Each row below holds a small network's activations on one input, seen along a few directions.
In each table, some parts of the input vary, and every possible input appears once, in random order.
A made-up example of a description, with smaller parts first: one of 3 separate values, together with either a single point or one of 11 places along a line or (one of 4 places along a line, together with one of 8 places around a ring).
Shared parts are said once, and a part with two or three values counts as separate values.

Other details of the inputs vary at random and push rows far along three fixed directions, the same in every table; ignore that.
These rows show it; all are for the same input, with only those details redrawn:
[ -3  -6 -10 -19  13  -4   0   0  -8 -16 -23]
[ -3  -6 -10 -20  13  -4   1   0  -8 -16 -23]
[ 2  0  4  2 -4 -7  6  9 18 12 12]
[ 6  3  3 -1  5  1 -4 -2 17 11 -5]
[ 6  4  3 -1  6  1 -4 -2 17 11 -5]
[ -7 -11  -9  22  -9  -2 -29 -19   6   7  -7]
[-13 -16  -9  -1 -12 -20  15  18  -4 -10  18]

Table:
x1: [ 8  4 -3  4 -4  4 -4 -3 17  9 -9]
x2: [  3  12  -2 -12  16   4  -2  -9   1  -6 -26]
x3: [ -7 -10 -14   6   4   2 -30 -23  -5  -7 -29]
x4: [-11 -15 -14  -7 -12 -19   8  18 -17 -29   9]
x5: [12 13  6 -1  1 14 -6 -5 -1 12  5]
x6: [ -1  -1  -3 -21  11  -3  -2   0  -6 -22 -18]
x7: [ -5 -15 -17   5 -15 -19  14  21 -10 -12  16]
x8: [ 1  0 13  4 -3  5 16  9 16 10 11]
x9: [  0  -7  -2 -18  14   7   3   1 -10 -17 -19]
x10: [17  9  7 -3 -7 -4  9 18 17  6 17]
x11: [ 8 -2  3  6  4 11 -3 -1  9 11 -5]
x12: [ 2  5 11  1  2 -8 12  8 18 10 12]
x13: [ 4  2 12  1 11  9  2 -2 12 11 -3]
x14: [ 2 10  7  2  1 -6  9  5 11 12 13]
x15: [  1   5   8  11  -3 -10   1   1   9   5  15]
x16: [  1  -6 -12 -13   8  -4  -5  -2 -11 -22 -21]
x17: [-17 -15 -15  44 -22   8 -54 -38 -21   5   1]
x18: [ 8 15  4 -1 -8 -4  2  5  5 11 20]
x19: [  5  15  -3 -16  16   5   1  -8   0  -4 -24]
x20: [ 11   8  14  -3 -19  -6  -9  -5  -4  22 -15]
x21: [-11  -8  -5   1 -12  -9  15  12 -19  -7  26]
x22: [ 8 16  8 -4  7  0 -2 -7  8  9  2]
x23: [ 8 -4  8  7 -5  4  8 11 12  9 16]
x24: [-18  -9 -11  -5  -9 -22   7  12 -25 -28  13]
x25: [ 4  5  3  1  0  3 -2 -5 19 10 -7]
x26: [12 11  4  1  3 12 -3 -7 -1 14  3]
x27: [ -1 -13  -5   0 -13  -7  18  28 -11 -15  22]
x28: [-11 -17   3   3  -6 -11  17  15  -8 -13  20]
x29: [-15 -11  -8  -5  -3 -21  11  12 -18 -27   8]
x30: [ -6   3 -13 -16   9  -4   0  -4 -19 -11 -15]
x31: [ 8 11 12 -3  9 11  2 -6  4 10  3]
x32: [ 6  1  9  0 -5 -7  6  8 19  8 15]
x33: [ 14   4  -6 -14  12  19   3   1  -1  -4 -31]
x34: [ 6  4 17 -1  9 11 -3 -3 12  4  0]
x35: [ -6   2  -9 -20  13  -3   9   1 -10 -21 -23]
x36: [-13 -13  -6  -8  -3 -21  14  12 -14 -26   7]
x37: [ 2 -3  3  6 -2 14 -4 -4 12 11 -7]
x38: [-19 -17 -16  47 -21   7 -42 -35 -13   7  -5]
x39: [  7  -1  -5 -12  11  18   0  -4   0  -5 -30]
x40: [ 8 10 -2  2 -2 14  1 -7  0 16 -2]
x41: [ 9 10  1  3  3 12 -1 -6 -1 18  1]
x42: [-16 -12  -5  38 -21 -11 -34 -18  -3  -1  13]
x43: [-20 -17 -22  47 -25   8 -46 -39 -19  10  -4]
x44: [16  6 -1  5  1  2 -9 -2 12  6 -5]
x45: [-15 -22  -4  39 -24   2 -32 -16  -3   3  14]
x46: [ 2 14  1 -2 -7 -3 12  6 10 16 14]
x47: [ 5  5 15  5  8 11 -8 -5  7  4  1]
x48: [ -3   5 -21 -20   4  -2   5  -2 -22 -15 -19]
x49: [17  3  5  4  4 13 -2  3  9  8 -3]
x50: [  2   3   1  -3  19  11  -7 -13  -8  -3 -22]
x51: [ 4 13  6  0 -3 -5  5  3  7 12 18]
x52: [ 3 16  6 -5 -4 -4 17  7 13 13 14]
x53: [ 2  3 13  5  4  3 12  9 10 13 14]
x54: [ 6 12  8  2  7 -1 -5 -7  9  7  1]
x55: [ -5 -18 -13   7 -13  -8  16  22 -14  -9  17]
x56: [ 0  6  4  5 -3  5  7  4  1 18 17]
x57: [ 3 -4 12  5 -3  3  7  7 13 10 17]
x58: [  9  13  -7 -12  11   4 -11 -13 -10  -3 -18]
x59: [ -7  -1  -9 -10  13  -6  -2  -4 -15 -17 -20]
x60: [ 7  2 12 -1  4 14 -6 -1 13  6  0]
x61: [ 3  6 15  5 -2  4  6  6  5  7 21]
x62: [  3   5   0  -8  19  11  -4 -13  -9  -2 -20]
x63: [ -3   2 -18 -14   7  -4  -2  -5 -23 -12 -15]
x64: [-15  -9  -5  -9  -6  -8  13  11 -28 -23  14]
x65: [ -5   4  -9 -19  13  -4   4  -4 -16 -14 -16]
x66: [ 1  2 14 12 -4  2  0  4  5  5 20]
x67: [ 0  0  4  5 -4 -7  4  5 17 11 12]
x68: [-10 -13  -3  -5 -15 -20  13  21  -4 -17  23]
x69: [ 10   5  -5 -16  17   5  -4  -4   5  -4 -27]
x70: [ 3  5  6  9  2 12 -1 -6  7 11 -3]
x71: [ 4  2  9  2 -4 -7  6  5 18  7 14]
x72: [-17 -22 -10  -3  -4  -9  14  13 -18 -17   6]
x73: [-18 -24 -15  42 -22   8 -40 -30  -5   6  -9]
x74: [11  1  8  3  2 14 -7  0 10  5  0]
x75: [ 7  8 11  3  8  9 -2 -6  4  9  3]
x76: [ -5   0 -10 -21  10   9  11  -5 -21 -16 -20]
x77: [ -3   6  -4 -22  11  -4  -2  -3 -17 -21 -13]
x78: [-11 -14   2   5  -6 -11  16  14 -12 -13  22]
x79: [ 4 -2  6  3  6 11 -3 -2 11 12 -4]
x80: [ 4 16  8 -4 -5 -4  5  7  8 10 21]
x81: [ 14   7  -5   4  -3   6  -3   0  15  10 -11]
x82: [-16 -10  -5   9 -15 -23   4  12 -14 -18  23]
x83: [  3  10   2 -12  21   2  -4  -8   2  -4 -23]
x84: [ 14   5  27 -10 -20   0  22  18  -2  26   7]
x85: [-16 -15  -4   6 -13  -9  21  16 -11 -11  18]
x86: [ 4  6 14 -1 -1 -7  6  8 17  3 16]
x87: [ 1  7  8  3  0  4 11  4  4 16 16]
x88: [  4   3   4  -4  19  11  -9 -14  -8  -8 -20]
x89: [ 5 10  8 -2  5  2  4 -2 20  9 -6]
x90: [ -5  -6 -14 -21   7  -2   3   1  -8 -19 -27]
What is each input in this table made of?
Answer: one of 2 separate values, together with either a single point or (one of 4 places along a line, together with one of 11 places along a line)
The inputs of x9 and x32 match in every part but the choice among 2 separate values. If x85 is changed in the same way as x9 into x32, which row does it become?
Answer: x35
The inputs of x46 and x43 match in every part but the choice among 2 separate values. If x24 is changed in the same way as x46 into x43, which row does it become?
Answer: x61
A walk changes only the place on the line of 4. It starts at x17 and steps to x21. List the rest of the walk in order.
Answer: x56, x43
Which other rows does x33 become when the choice among 2 separate values takes its other values? List them by row number.
Answer: x81
Which other rows does x2 become when the choice among 2 separate values takes its other values? List them by row number.
Answer: x70
A walk changes only the place on the line of 4. It starts at x24 and steps to x54. List the rest of the walk in order.
Answer: x14, x19
Which other rows does x63 become when the place on the line of 11 takes its other values? List them by row number.
Answer: x3, x7, x12, x14, x30, x59, x65, x67, x69, x83

Table:
x91: [-25 -23 -15  15 -14 -19  -6   3 -25 -26  19]
x92: [ -4  -9  -4  48 -36   8 -26 -17  -1  34  16]
x93: [  2   1  -9 -22  27   7  -6 -10  -7 -22 -38]
x94: [16  7 15  4 -4 -1 20 21 42 24 21]
x95: [-26 -19 -19  18 -16 -16  -3   0 -27 -19  19]
x96: [14 11 12 -1  1 -1 24 19 40 25 19]
x97: [  4  -5   4  45 -28  11 -33 -18   1  28  18]
x98: [  4  -8  -6 -38   8 -12  45  41   8 -21  -3]
x99: [ -1  10  -5 -24  25  12  -5 -15 -22 -17 -34]
x100: [  9  14   2  22  14  22 -41 -40  21  26 -25]
x101: [16 10 22 -1  5  1 12 15 36 15 20]
x102: [-18 -13 -14   9 -18 -10   2   5 -34 -17  21]
x103: [-11  -6  -4  48 -24   2 -32 -23   2  22  23]
x104: [15 10 18  1  2 -1 19 19 38 20 23]
x105: [12  9 22  1  0 -2 21 20 39 22 24]
x106: [13 10 25 -1  2 -2 20 19 38 21 25]
x107: [  8  13  11  21  14  20 -41 -39  19  23 -21]
x108: [-26 -19 -21  17 -17 -16   0   1 -26 -16  18]
x109: [ 11   4   4 -29  16  17  -4  -7 -29 -17 -34]
x110: [ -2   9  -7 -24  24  13  -3 -16 -22 -15 -35]
x111: [  1   6   2 -27  30   8  -7 -13 -14 -22 -35]
x112: [18  6 23  2 -1  0 13 19 40 17 23]
x113: [-31 -32 -23  23 -22 -22  -3   2 -21 -20  12]
x114: [-30 -24 -23  17 -18 -20   3   2 -24 -15  12]
x115: [-23 -16 -15  12 -22 -11   2   3 -36 -16  19]
x116: [ -1   6  -4 -26  29   8  -4 -12 -13 -19 -37]
x117: [  5   6  -6 -24  16  17  -4 -13 -29 -10 -38]
x118: [14  9 27 -2  3 -1 17 18 37 18 24]
x119: [ 18  34  18  -4 -12 -30  18  19  47  34  37]
x120: [  9   6  -1 -25  18  17  -9 -11 -29 -19 -33]
x121: [ -4   7   1 -34  11 -10  49  29  -9 -10  13]
x122: [-20 -14 -17  10 -19  -9   1   2 -35 -16  17]
x123: [  7   6   3 -27  18  15  -7 -11 -31 -17 -33]
x124: [-25 -31 -20  23 -20 -22  -8   5 -16 -26  15]
x125: [-24 -18 -16  15 -17 -14  -4   1 -31 -20  21]
x126: [ 18  35  15  -6 -11 -29  23  20  49  39  35]
x127: [  1  -5 -12 -23  21   7  -3  -8  -2 -17 -48]
x128: [ -2  -4   0 -34  11 -13  46  35   2 -20   4]
x129: [  9   6  11  23  12  19 -46 -39  23  18 -24]
x130: [  6  -4  -6 -21  24   7  -9  -5  -1 -24 -39]
x131: [ -2  -1   7 -35  14 -13  43  33  -2 -22   9]
x132: [-28 -22 -12  17 -17 -18  -8  -2 -31 -22  20]
x133: [-29 -24 -18  21 -18 -19  -2   0 -22 -15  16]
x134: [19  5 16  1 -1  2 11 19 43 17 11]
x135: [-27 -23 -20  18 -16 -19  -2   4 -23 -21  18]
x136: [15 18 17 -2 -8 10 22 12 12 33 19]
x137: [18 19 19 -3 -7 10 24 17 13 29 26]
x138: [  0   0  -6 -23  27   7  -5 -11  -8 -21 -39]
x139: [-28 -20 -15  16 -19 -16  -5  -1 -34 -20  20]
x140: [  6  15   7  23  12  22 -43 -44  14  26 -23]
x141: [ 24  17   7  20   7  38 -46 -42  11  36 -36]
x142: [-14 -23 -12  10 -26 -10   0  11 -39 -20  19]
x143: [ -8 -25   1  49 -30  -5 -41 -15  20  12  13]
x144: [-21 -35 -26  17 -23 -19  -7   9 -11 -24   1]
x145: [ 11  11   1 -28  22  20  -7 -15 -24 -10 -42]
x146: [  3   1  -6 -23  28   7  -6  -9  -6 -23 -36]
x147: [  0   1 -14 -23  26   7   0  -9  -5 -17 -41]
x148: [  0  10   3 -37   6  -4  47  29 -20 -12  13]
x149: [  7   8 -11 -25  17  18  -2 -11 -26  -9 -39]
x150: [  6  -8   2 -37  10 -12  41  42   9 -26   3]
x151: [16  6 18  5 -4 -2 17 21 41 21 23]
x152: [ 12   6  -6 -25  17  20  -6  -8 -26 -14 -39]
x153: [  3  -9   6 -36   7 -13  44  43   9 -23   6]
x154: [ -4 -10  -1  49 -37   7 -28 -16  -3  31  19]
x155: [ 32  45  31 -19   6 -13   2   5  48  27  14]
x156: [ -5  -2   3  38 -24   4 -27 -17  -5  18  27]
x157: [-27 -29 -25  22 -20 -20  -3   3 -18 -20  13]
x158: [14  2 16 -1 -4  0 17 21 42 21 12]
x159: [-27 -22 -25  16 -16 -18   4   4 -21 -16  14]
x160: [-24 -16 -22  15 -14 -14   0  -2 -22 -10  14]
x161: [  2   9  -3 -25  26  12 -10 -15 -22 -22 -30]
x162: [-11 -18  -9  55 -27  -4 -34 -19  19  20  17]
x163: [ 13   1  11  23   7  19 -48 -36  28  17 -29]
x164: [13 18 23 -3  7  1 21 17 29 21 29]
x165: [11 18 26 -3  2  5 16 10 17 20 29]
x166: [ 11  18  13  20  17  24 -44 -45  17  26 -23]
x167: [  1 -10  -3 -38   7 -13  48  41   8 -19  -3]
x168: [  8  20  -8 -33  18 -19 -19 -15  -6 -23 -37]
x169: [-19 -20 -10  12 -26 -12   2   8 -38 -15  21]
x170: [-20 -13 -19  10 -20  -9   4   4 -34 -13  17]
x171: [  3  11  -1 -27  22  15  -4 -14 -27 -16 -30]
x172: [13 20 24 -5  0  9 13  7  8 19 24]
x173: [  1   9  -4 -23  29  10  -7 -13 -16 -19 -30]
x174: [  8  -7   5 -38  11 -11  38  40   9 -28   2]
x175: [20 20 25 -5 -3  9 22 18 13 26 28]
x176: [ 13   4  -3  23   7  20 -42 -35  31  24 -36]
x177: [  4   1  -3 -23  29   7  -9 -11  -7 -25 -36]
x178: [ 11   5   2 -28  17  17  -2  -6 -27 -13 -35]
x179: [  3  -5  -7 -21  22   6  -7  -7  -2 -22 -43]
x180: [ 7 18 19  3  2  2 18  8 22 27 26]
x181: [-12 -24  -1  59 -33  -8 -38 -17  19  18  21]
x182: [-27 -19 -28  20 -42 -60 -11   7 -20 -23  32]
x183: [  5  -8  -8 -24  20   7  -7  -3   1 -23 -45]
x184: [11 20 16  1  1  6 18  9 19 26 25]
x185: [-11  -7   1  46 -20  -2 -35 -23   3  16  25]
x186: [ 21  14  11  20   3  34 -43 -38   7  33 -30]
x187: [ 12  20   3  17   7  30 -33 -40   8  33 -24]
x188: [ 10  18   0  19  11  27 -38 -42  13  31 -25]
x189: [21 18 16 -2 -9 12 24 18 17 33 20]
x190: [-28 -38 -24  27 -28 -22  -8   4 -16 -21   8]
x191: [11 10 16 -1  0 -2 27 20 40 27 20]
x192: [ 8 19 15  2 -2  5 20  7 19 30 23]
x193: [-17 -10 -19   9 -17  -7   5   1 -28  -7  13]
x194: [  6   7   5 -39   5  -3  47  36 -22 -15  12]
x195: [ -4  -1  -1 -35  11 -14  52  35   0 -15   7]
What is each input in this table made of?
Answer: one of 5 places along a line, together with either a single point or (one of 2 separate values, together with one of 10 places along a line)
The inputs of x159 and x164 match in every part but the place on the line of 5. If x92 is changed in the same way as x159 into x164, which row does it become?
Answer: x178
The inputs of x161 and x103 match in every part but the place on the line of 5. If x155 is changed in the same way as x161 into x103, which row does it become?
Answer: x182
The inputs of x191 and x105 match in every part but the place on the line of 5. If x147 is changed in the same way as x191 into x105, which row does it become?
Answer: x93
Which other rows does x95 become when the choice among 2 separate values takes its other values? List them by row number.
Answer: x140
Which other rows does x164 become when the choice among 2 separate values takes its other values? List them by row number.
Answer: x107
